[[124 123 134 113 128 136 133 136 132 130 123 134]
 [132 131 133 136 129 127 125 126 121 131 128 129]
 [113 119 115 127 123 127 129 131 149 123 125 126]
 [136 130 127 149 135 131 133 134 119 133 143 127]
 [132 132 134 141 132 132 136 134 122 133 135 133]
 [122 126 121 139 133 130 131 131 147 124 130 121]
 [121 125 109 140 120 121 128 118 134 119 130 121]]
Counting starts at 0.
The entry at row 0, column 0: 124
The entry at row 0, column 2?
Answer: 134
The entry at row 1, column 1: 131
The entry in the top-right corner: 134
The entry just right of 120?
Answer: 121
The smallest entry -> 109
The entry directly above 109?
Answer: 121
The entry at row 2, column 0 is 113
The entry at row 1, column 0: 132
The entry in the bottom-left corner?
Answer: 121
The entry at row 0, column 1 -> 123
The bottom-right entry -> 121
The entry just left of the smallest entry?
Answer: 125
The entry in row 1 and column 2?
Answer: 133
The entry just right of the smallest entry is 140

data =
[[127 127 132 115 127 113 119 134 126 135 132 118 123 113 133 124]
 [127 122 118 145 125 132 122 113 137 121 128 143 126 122 126 135]
 [130 129 124 139 130 147 141 124 129 122 124 134 134 148 126 129]
 [127 122 121 134 123 119 117 116 136 125 131 133 122 110 129 133]
 [129 133 137 112 130 121 132 145 120 136 127 114 128 129 130 122]
 [128 122 118 146 124 132 123 114 136 121 130 142 127 122 126 134]
 [129 133 140 112 131 122 129 145 120 135 127 115 129 130 132 122]
 [130 129 126 135 132 145 141 127 125 123 122 132 135 149 125 127]
 [131 132 130 130 133 144 141 132 123 123 123 128 135 153 126 126]
 [126 123 118 147 124 132 124 113 136 121 129 143 126 124 126 134]
 [131 133 133 124 133 140 142 136 121 128 124 125 136 152 126 124]
 [130 136 140 116 133 128 138 143 119 134 127 117 130 141 127 122]
 [127 123 123 127 123 115 117 122 134 130 132 128 122 108 130 133]
 [130 133 138 117 133 131 140 142 118 132 124 118 132 144 128 122]
 [131 136 138 117 133 130 140 143 120 134 125 117 135 143 128 122]]
Rows and columns are numbered from 0.
Find the entry in the bottom-right corner.
A: 122
Find the entry in row 1 and column 0.
A: 127
Find the entry directly above the largest entry.
A: 149
Find the entry in the bottom-left corner.
A: 131
The entry at row 2, column 0: 130
The entry directly below the smallest entry: 144
The entry at row 0, column 2 -> 132
Find the maximum.
A: 153
Find the entry at row 0, column 0.
A: 127
Find the entry in row 1 and column 1.
A: 122
The entry at row 0, column 1 is 127
The entry in the top-right corner -> 124
The entry just right of the smallest entry: 130
The entry directly above the smallest entry -> 141
Find the entry just left of the smallest entry.
A: 122
The entry at row 2, column 1 -> 129
Find the top entry of the column that holds the largest entry.
A: 113

W =
[[135 120 132 115 119 135 127 130 136 135 131]
 [122 112 147 128 110 145 143 127 132 156 119]
 [126 122 127 126 135 127 132 127 127 124 135]
 [141 117 140 139 127 120 126 124 141 129 133]
 [115 125 141 132 126 144 140 130 127 148 123]
 [140 114 136 132 123 120 123 120 134 124 119]
 [132 122 136 120 126 135 132 134 133 130 116]
 [129 120 129 117 142 107 135 130 138 126 142]
 [126 128 130 137 142 104 123 116 120 124 119]
 [141 135 122 112 140 116 128 139 131 124 132]
 [125 125 133 147 128 122 144 136 132 134 129]
 [131 127 127 120 132 120 133 133 131 123 131]
 [124 131 137 121 138 130 134 129 121 136 127]
 [125 128 126 135 138 133 129 119 126 127 127]
 [133 123 144 132 140 110 122 112 126 129 105]]
Indices start at 0.
The entry at the centre: 107
What is the entry in row 0 and column 2?
A: 132
The entry at row 1, column 0 -> 122
What is the entry at row 0, column 0?
A: 135
The bottom entry of the column that holds the largest entry is 129
The entry at row 2, column 0 is 126
The top-right entry -> 131
What is the entry in row 1 and column 2?
A: 147
What is the bottom-left entry?
A: 133
The entry just left of the centre entry is 142
The top entry of the column that holds the largest entry is 135
What is the bottom entry of the column that holds the smallest entry?
A: 110
What is the maximum?
A: 156
What is the entry directly below the smallest entry?
A: 116
The entry directly below the centre entry is 104
The entry at row 0, column 1 is 120
The entry directly above the centre entry: 135
What is the entry just right of the largest entry?
A: 119
What is the entry just left of the smallest entry?
A: 142
The entry in the bottom-right corner is 105

[[130, 140, 132, 140, 131, 131, 127, 114, 132, 126, 132, 134, 132, 130, 109, 133], [134, 139, 123, 143, 129, 146, 123, 130, 132, 118, 132, 122, 129, 114, 135, 133], [128, 139, 123, 127, 128, 131, 130, 133, 123, 115, 129, 113, 120, 113, 144, 120], [137, 133, 117, 122, 134, 132, 141, 122, 122, 128, 124, 143, 122, 121, 137, 126], [122, 134, 126, 137, 137, 131, 124, 122, 124, 121, 131, 135, 129, 120, 111, 135], [137, 129, 115, 122, 140, 130, 138, 125, 120, 126, 127, 141, 126, 121, 136, 125], [121, 127, 136, 132, 126, 142, 130, 114, 143, 144, 126, 108, 114, 113, 126, 116], [120, 124, 130, 129, 125, 142, 127, 117, 144, 143, 124, 107, 116, 114, 122, 116], [127, 137, 146, 129, 129, 122, 149, 131, 130, 135, 123, 131, 137, 138, 123, 102], [146, 137, 111, 117, 136, 138, 124, 129, 128, 125, 126, 145, 131, 117, 132, 126], [130, 138, 121, 116, 131, 126, 126, 130, 131, 124, 129, 106, 120, 120, 137, 123], [130, 137, 122, 115, 130, 134, 129, 135, 132, 118, 127, 110, 116, 116, 136, 120]]
Report the 1st entry in reading order.
A: 130
The 3rd smallest entry is 107
Report the fifth entry in reading order.
A: 131
The 4th entry in reading order is 140
The minimum: 102
Report the second smallest entry.
A: 106
The 3rd entry in reading order -> 132
The entry just right of the largest entry is 131
Report the entry just left of the smallest entry.
A: 123
